Each row below holds a small network's activations on one input, seen along a few directions.
In each table, some parts of the input vary, and every possible input appears once, in random order.
Descriptions start from the smaller parts, as in this example, which fits no table here: values(2) and (point or line(9) or (line(4) and ring(8))).
Shared parts are said once, and a part with two or three values counts as separate values.
In the rows, zero is written as 128.

Other details of the inputs shift rows strongly along three fixed directions, in all tables alike. That doesn't count.

A family of inputs:
R1: 104	142	141	134	80	168	128	132	119	149	129
R2: 133	147	126	143	63	164	112	144	116	145	154
R3: 172	101	78	101	168	91	125	100	81	139	94
R4: 106	152	128	138	69	150	132	119	96	153	125
R5: 158	88	65	107	126	133	94	119	75	194	122
R6: 153	88	62	104	135	144	101	118	64	192	122
R7: 124	136	174	140	167	117	139	149	190	82	150
R8: 156	71	113	114	250	92	115	138	163	99	124
R9: 115	145	126	130	37	167	123	117	96	182	127
R10: 100	182	122	124	134	15	199	80	82	73	27
R11: 152	133	153	145	102	172	119	143	161	123	181
R12: 112	156	156	130	158	77	169	128	144	72	105
R13: 146	85	82	101	124	142	91	108	85	203	104
R14: 135	157	131	135	50	122	145	89	104	162	120
R15: 125	136	161	136	108	140	139	122	159	126	133
R16: 119	155	117	141	69	119	133	133	109	142	123
R17: 160	92	90	103	149	114	118	85	86	175	107
R18: 104	134	165	143	157	135	120	170	178	93	152
R19: 127	125	151	149	111	213	101	173	154	125	197
R20: 104	121	170	145	134	166	109	161	185	117	153
R21: 98	149	149	135	132	119	140	151	134	99	127
R22: 111	142	164	133	139	110	158	122	155	91	108
R23: 81	175	84	108	99	51	155	96	91	93	64
R24: 148	136	152	136	73	179	120	129	148	165	185
R25: 132	159	134	129	54	111	150	92	115	156	98
R26: 113	151	138	135	87	136	127	141	123	139	137
R27: 130	154	116	138	52	156	122	134	91	149	140
R28: 94	141	149	144	162	108	146	164	151	66	125
R29: 114	180	112	127	118	35	197	98	84	80	54
R30: 160	72	108	102	169	162	105	107	121	177	132
R31: 117	152	120	119	81	137	134	102	147	123	153
R32: 123	141	163	135	140	144	146	139	158	103	155
R33: 128	153	128	144	82	137	119	145	123	126	136
R34: 129	72	109	113	210	133	94	135	124	137	124
R35: 174	77	94	108	145	140	93	94	112	197	135
R36: 125	92	91	108	202	77	112	116	100	129	75
R37: 98	145	151	146	128	113	129	140	148	103	118
R38: 132	135	163	145	160	148	140	153	170	72	160
R39: 169	59	110	112	205	161	98	138	147	148	171
R40: 103	131	162	141	144	174	121	170	161	109	171
R41: 125	139	156	144	151	109	151	143	169	79	140
R42: 166	75	112	113	251	96	107	139	159	90	121
Description of these inputs: values(2) and (point or (line(4) and line(5))).
Q: The inputs of R31 and R23 match in every part but the values(2) part. If R8 is changed in the same way as R31 into R23, which row does it become?
A: R16
Q: The inputs of R28 and R39 match in every part but the values(2) part. If R19 is changed in the same way as R28 into R39, which row does it become?
A: R38
Q: Which other rows does R3 become when the values(2) part takes its other values? List them by row number.
A: R27

A family of inputs:
R43: 77	132	140	143	55	208	88	162	123	178	161
R44: 157	107	162	146	143	201	121	168	165	124	205
R45: 89	179	158	147	60	105	155	112	159	115	120
R46: 98	141	182	142	171	122	164	133	159	75	117
R47: 156	124	112	124	138	128	147	115	80	137	126
R48: 137	135	92	119	116	80	132	97	106	133	93
R49: 147	100	102	118	117	144	97	105	133	175	142
R50: 103	175	124	123	57	106	147	96	128	120	114
R51: 114	165	179	154	127	119	155	146	169	78	122
R52: 130	137	154	138	31	178	110	115	145	192	170
R53: 152	108	159	145	136	183	98	164	185	125	201
R54: 140	103	122	118	196	83	121	128	143	100	103
R55: 110	137	180	147	163	140	156	141	158	77	137
R56: 127	131	123	116	127	83	140	96	104	155	75
R57: 158	131	100	122	137	80	135	122	102	120	109
R58: 124	110	81	125	124	163	88	170	77	160	146
R59: 115	101	93	124	148	167	83	173	98	150	141
R60: 124	106	178	138	119	201	120	141	176	158	178
R61: 89	132	147	120	162	107	134	125	187	87	132
R62: 143	90	108	108	197	140	99	140	167	106	169
R63: 181	104	90	114	154	119	117	122	91	161	124
R64: 120	174	151	141	62	111	155	108	117	135	98
R65: 139	145	102	128	105	93	136	112	115	123	115
R66: 164	114	59	96	128	112	112	103	90	153	135
R67: 116	131	155	135	156	94	135	132	165	88	112
R68: 152	81	113	106	172	133	119	110	113	158	105
R69: 159	105	113	119	153	128	134	122	104	139	118
R70: 133	131	91	105	117	107	123	99	117	132	117
R71: 136	95	133	114	132	166	122	100	109	188	136
R72: 122	125	161	138	196	117	157	141	142	68	125
R73: 135	174	145	145	83	114	157	127	120	119	116
R74: 165	120	73	117	121	100	120	109	93	150	125
R75: 118	171	148	139	79	102	175	112	107	108	90
R76: 87	97	108	120	228	107	100	176	123	85	94
R77: 61	168	140	148	69	139	125	158	109	114	108
Q: What is each input in this table made of?
A: line(5) and (point or line(6))
Q: Start at R56 and move only the line(5) part, one step at a time. The first step leads to R64. Which rows follow, in order?
A: R51, R73, R63
Q: Start at R57 and move only the line(5) part, one step at a time. The first step leads to R53. Which rows follow, in order?
A: R54, R67, R52
